A small network was shown many inputs. Here are its activations along a few directions, one row for each input.
Each table varies a few parts of the input and shows all the possible inputs, shuffled.
Descriptions start from the smaller parts, as in this example, which fits no table here: ring(5) and (point or ring(9) or (values(2) and line(6))).
Shared parts are said once, and a part with two or three values counts as separate values.
(in the rows, 128 means zero)

Other details of the inputs vary at random and push rows far along two fixed directions, the same in every table; ignore that.

A family of inputs:
x1: [131 137 140 117 121 127 118 138 133 124 125]
x2: [126 138 128 128 138 127 119 123 128 144 133]
x3: [131 138 127 131 141 124 116 122 126 137 135]
x4: [136 146  75 132 115 144 169 145 117 102 113]
x5: [127 138 128 129 139 127 119 122 128 144 132]
x6: [118  20 115 128 153 118  79 144 172 131 123]
x7: [130 124 141 131 134 133 129 131 118 131 129]
x8: [141 157  66 128 139 132 162 142 117 121 117]
x9: [130 124 141 130 135 131 129 128 117 133 124]
x10: [133 126 133 129 122 129 132 113 129 137 137]
x11: [129 137 127 127 139 126 116 123 124 138 137]
x12: [116 126 136 131 126 109 141 112 129 123 142]
x13: [122 128 138 133 116 139 126 124 129 125 126]
x14: [125 127 136 134 116 135 121 125 122 121 130]
x15: [128  40  53 126 152 126 126 165 163 114 105]
x16: [133 125 133 127 124 130 131 114 127 133 140]
x17: [131 124 140 134 133 129 127 132 116 132 128]
x18: [121 128 138 132 116 140 126 125 129 126 128]
x19: [132 137 139 121 120 123 116 139 131 125 124]
x20: [114 137 144 120 126 106 129 135 135 113 127]
x21: [134 125 132 126 123 127 130 112 125 135 136]
x22: [111 138 130 130 145 107 127 119 128 128 139]
x23: [123 128 137 132 117 139 125 122 127 124 126]
x24: [129 138 126 131 138 122 114 124 122 139 136]
x25: [129 137 127 126 140 124 116 120 123 140 131]
x26: [141 145  81 134 132 139 177 150 114 119 107]
x27: [131 126 133 128 122 130 134 115 130 139 138]
x28: [142 158  79 121 119 134 168 158 128 112 102]
x29: [130 138 141 119 121 127 120 136 136 128 120]
x30: [124 127 137 130 119 139 123 123 125 120 129]
x31: [136 126 133 131 124 127 130 114 128 132 140]
x32: [128 138 141 118 120 128 121 138 137 130 121]
x33: [131 126 133 129 122 130 133 114 130 139 137]
x34: [129 125 141 132 134 133 131 129 122 135 124]
x35: [124 127 137 130 118 137 123 121 123 121 125]
x36: [131 137 141 117 123 128 118 137 134 124 123]
x37: [112 124 144 134 138 112 140 128 120 121 130]
x38: [131 137 140 116 122 125 118 135 132 126 119]
x39: [128 138 127 129 139 126 118 121 127 142 132]
x40: [133 125 132 127 123 129 130 115 126 133 142]
x41: [134 125 131 131 121 125 128 116 124 134 140]
x42: [127 127 137 135 118 137 123 123 126 119 129]
x43: [106 127 140 133 121 117 134 121 126 109 132]
x44: [134 137 141 121 123 126 118 137 134 123 123]
x45: [127 125 142 132 133 134 132 132 123 137 126]
Each input here is: values(5) and (point or line(8)).
Changing only the values(5) part turns x23 into x29. The same change can be made to x35. Which row results?
Answer: x38
Change only the line(8) part in x26. List by row number the other rows that result.
Answer: x6, x7, x9, x15, x17, x34, x45
List by row number the other rows that have the values(5) part in common with x33.
Answer: x10, x12, x16, x21, x27, x31, x40, x41

A family of inputs:
x46: [122 135 113 131 131 119 139 127 128 122 130]
x47: [118 108 139 130 126 127 121 130 133 118 124]
x48: [130 140 123 119 127 126 127 155 132 116 108]
x49: [116 148 197 120 138 115  85 122 128 146 137]
x50: [117 117 130 127 132 114 120 122 135 128 136]
x51: [122 108 141 127 125 124 123 133 135 121 125]
x52: [135 134 106 132 119 143 153 140 120 115 115]
x53: [133 127 119 125 116 134 139 130 132 121 124]
x54: [129 122 134 115 122 131 102 144 146 127 118]
x55: [119 112 136 128 121 123 119 126 138 118 129]
x56: [133 149  97 133 120 134 170 144 114 105 111]
x57: [120 134 112 130 131 120 139 125 127 121 130]
x58: [119 117 131 126 133 113 121 123 137 130 136]
x59: [128 129 120 125 118 123 142 132 133 114 123]
x60: [129 103 131 133 134 134 113 124 133 138 130]
x61: [121 133 134 116 137 113 105 138 143 131 125]
x62: [130 107 130 133 133 134 116 126 132 137 131]
x63: [127 105 138 127 123 135 120 132 135 127 125]
x64: [125 143 101 134 135 125 157 134 117 117 121]
x65: [132 106 131 129 133 131 119 125 134 139 130]
x66: [137 134 107 128 119 140 156 140 123 117 115]
x67: [129 108 128 128 144 123 118 123 133 141 135]
x68: [127 113 124 128 137 122 114 117 133 139 139]
x69: [124 106 127 132 144 127 113 120 131 139 135]
x70: [131 128 127 116 142 120  98 134 142 141 128]
x71: [133 154  90 132 132 124 172 141 114 116 118]
x72: [138 142 112 121 145 126 121 144 129 136 118]
x73: [118 112 135 127 121 124 120 125 137 117 128]
x74: [125 105 137 128 123 136 119 131 133 126 125]
x75: [139 141  98 132 123 137 148 129 122 126 126]
x76: [142 154  85 128 132 128 164 129 118 127 126]
x77: [129 111 127 130 127 132 114 119 136 136 134]
x78: [122 138 184 131 132 124  96  95 120 152 155]
x79: [127 110 135 124 117 132 119 127 139 126 130]
x80: [138 195 185 132 112 138 136  97  94 147 147]
x81: [131 140 106 126 116 126 155 137 126 110 119]
x82: [140 138 114 121 134 135 121 148 131 133 112]
x83: [139 137  97 131 139 129 151 133 118 131 125]
x84: [122 108 141 126 126 123 124 132 136 121 125]
x85: [122 131 116 134 136 122 141 132 123 123 126]
x86: [137 124 113 131 130 135 138 131 125 133 124]
x87: [125 109 134 128 118 134 116 125 138 125 130]
x88: [123 105 137 130 124 138 118 129 133 125 125]
x89: [132 125 109 131 140 128 136 128 121 134 129]
x90: [130 126 118 127 115 136 137 130 128 120 125]
x91: [129 111 127 128 127 130 115 119 135 137 134]
x92: [117 113 133 130 138 117 122 127 131 129 131]
x93: [125 124 122 130 123 128 142 137 124 114 119]
x94: [128 106 129 133 133 135 116 123 131 136 129]
x95: [134 195 183 135 113 141 135  94  92 144 146]
x96: [124 126 138 115 124 120 104 144 145 121 118]
x97: [119 118 131 125 133 113 123 122 138 130 135]
x98: [130 193 190 132 103 144 137 100  94 133 142]
x99: [131 123 120 131 121 140 138 137 126 119 121]
x100: [136 137 120 119 124 137 125 154 133 122 108]
x101: [125 113 124 129 138 124 113 115 133 137 139]
x102: [112 141 189 130 128 116 102 102 123 141 153]
x103: [132 111 128 126 127 128 117 120 138 138 134]
x104: [127 109 126 132 143 126 115 122 130 139 135]
x105: [120 109 140 130 126 126 121 133 134 119 126]
x106: [125 110 135 127 118 134 116 127 138 124 131]
x107: [127 114 125 129 137 123 113 118 134 138 140]
x108: [129 142 103 130 135 121 159 137 121 120 121]
x109: [144 155  97 119 127 134 135 147 130 128 112]
x110: [135 123 113 132 130 136 136 130 123 132 124]
x111: [145 228 152 134 118 135 171 103  78 139 142]
x112: [130 140 106 129 116 128 153 137 125 108 121]
x113: [117 114 133 132 138 118 122 128 132 128 133]
x114: [120 112 136 126 120 122 120 127 137 119 129]
x115: [133 126 109 133 141 129 135 129 122 133 130]
Describe the family of inputs behind these rows.
Answer: values(2) and ring(5) and (point or line(6))
Changing only the ring(5) part turns x97 into x53. The same change can be made to x113. Which row results?
Answer: x99
Changing only the ring(5) part turns x109 into x96. The same change can be made to x82. Which row results?
Answer: x48
Change only the ring(5) part in x98. List by row number the other rows that result.
Answer: x57, x73, x95, x101
